A small network was trained on made-up records. Each row is its average activation on records with the value named, seen along a few directions.
Related values have similar rows: they may be neighbours, one step apart, or belong to one group.
In the rows, 500 means zero.
Random noise pushes rows far along 4 fixed directions. That doesn't count. These rows show it; they differ only by the noise:
[356, 714, 459, 462, 452, 405, 399, 468, 603, 377, 573, 575, 467, 566, 496,
 455]
[310, 416, 533, 351, 494, 545, 517, 425, 704, 558, 395, 654, 592, 439, 445,
 321]
[597, 456, 527, 562, 569, 496, 387, 496, 504, 381, 509, 370, 536, 515, 556,
 541]
[262, 924, 391, 474, 373, 353, 378, 516, 614, 290, 633, 618, 374, 592, 446,
 418]
[598, 418, 585, 493, 607, 472, 358, 371, 586, 499, 547, 425, 656, 504, 614,
 525]
[385, 654, 544, 379, 516, 372, 346, 293, 708, 536, 634, 628, 639, 548, 587,
 444]


LOFEM, 12 values:
faviv: [148, 541, 440, 263, 401, 472, 715, 486, 487, 471, 393, 814, 277, 734, 403,
 679]
fadi: [586, 542, 555, 514, 475, 528, 608, 540, 456, 580, 450, 559, 353, 458, 489,
 519]
bosaz: [514, 470, 523, 566, 410, 626, 456, 504, 586, 754, 467, 459, 720, 319, 438,
 249]
nol: [340, 331, 569, 389, 462, 516, 615, 380, 522, 862, 361, 734, 634, 412, 481,
 440]
razep: [458, 461, 598, 435, 421, 587, 517, 540, 553, 642, 339, 556, 557, 453, 500,
 360]
gamep: [525, 692, 526, 496, 514, 461, 443, 346, 542, 469, 737, 578, 416, 579, 494,
 516]
seku: [541, 379, 380, 481, 591, 559, 496, 585, 542, 523, 505, 422, 632, 367, 506,
 386]
dag: [636, 445, 651, 436, 483, 539, 475, 436, 607, 693, 440, 543, 637, 375, 490,
 403]
mude: [361, 603, 483, 436, 464, 442, 442, 476, 607, 422, 513, 565, 490, 542, 483,
 457]
piba: [388, 689, 395, 352, 496, 385, 482, 348, 638, 601, 731, 545, 607, 469, 518,
 402]
gomi: [701, 378, 441, 586, 575, 606, 615, 514, 335, 416, 584, 302, 522, 406, 466,
 501]
gafa: [569, 757, 478, 722, 459, 358, 462, 591, 420, 491, 690, 459, 419, 446, 524,
 572]
LOFEM is arranged as a 3 by 4 grid.
Q: Name the neighbours of razep, in listed order.
A: bosaz, dag, mude
Q: Name the neighbours of gafa, in listed order.
A: fadi, nol
Q: Name the neighbours of gomi, in listed order.
A: gamep, piba

ROM, 12 values:
zafu: [303, 733, 471, 286, 373, 270, 478, 512, 487, 300, 433, 733, 389, 859, 603,
 833]
pimil: [278, 318, 303, 367, 339, 652, 923, 744, 425, 719, 247, 710, 452, 362, 373,
 213]
sifu: [458, 801, 772, 556, 463, 498, 310, 403, 759, 679, 678, 717, 585, 385, 543,
 376]
gimo: [ 77, 689, 374, 321, 245, 438, 840, 578, 359, 654, 419, 882, 270, 476, 264,
 388]
lek: [278, 335, 342, 594, 362, 506, 699, 852, 336, 473, 157, 647, 284, 559, 361,
 474]
lada: [248, 273, 513, 311, 648, 349, 537, 129, 664, 657, 630, 668, 803, 642, 615,
 656]
rup: [797, 206, 698, 562, 693, 384, 449, 364, 439, 761, 396, 374, 686, 558, 833,
 850]
lafar: [385, 595, 652, 309, 480, 371, 486, 341, 496, 434, 534, 637, 363, 928, 573,
 691]
lotu: [388, 753, 488, 405, 321, 517, 625, 326, 569, 749, 634, 803, 436, 415, 364,
 352]
fetip: [565,  71, 462, 534, 558, 685, 454, 565, 347, 439, 199, 314, 572, 607, 538,
 589]
zud: [614, 484, 465, 527, 658, 423, 493, 357, 487, 213, 615, 418, 373, 568, 569,
 565]
zuvap: [523, 572, 307, 500, 637, 475, 426, 587, 411, 231, 691, 314, 324, 594, 473,
 654]
ROM is arranged as a 3 by 4 grid.
Q: Name the neighbours of rup, in listed order.
A: zafu, sifu, gimo, lek
Q: Name the neighbours of zud, in listed order.
A: lafar, zuvap
Q: What is the length, in steps, of the shortest route from lotu to lada?
A: 5
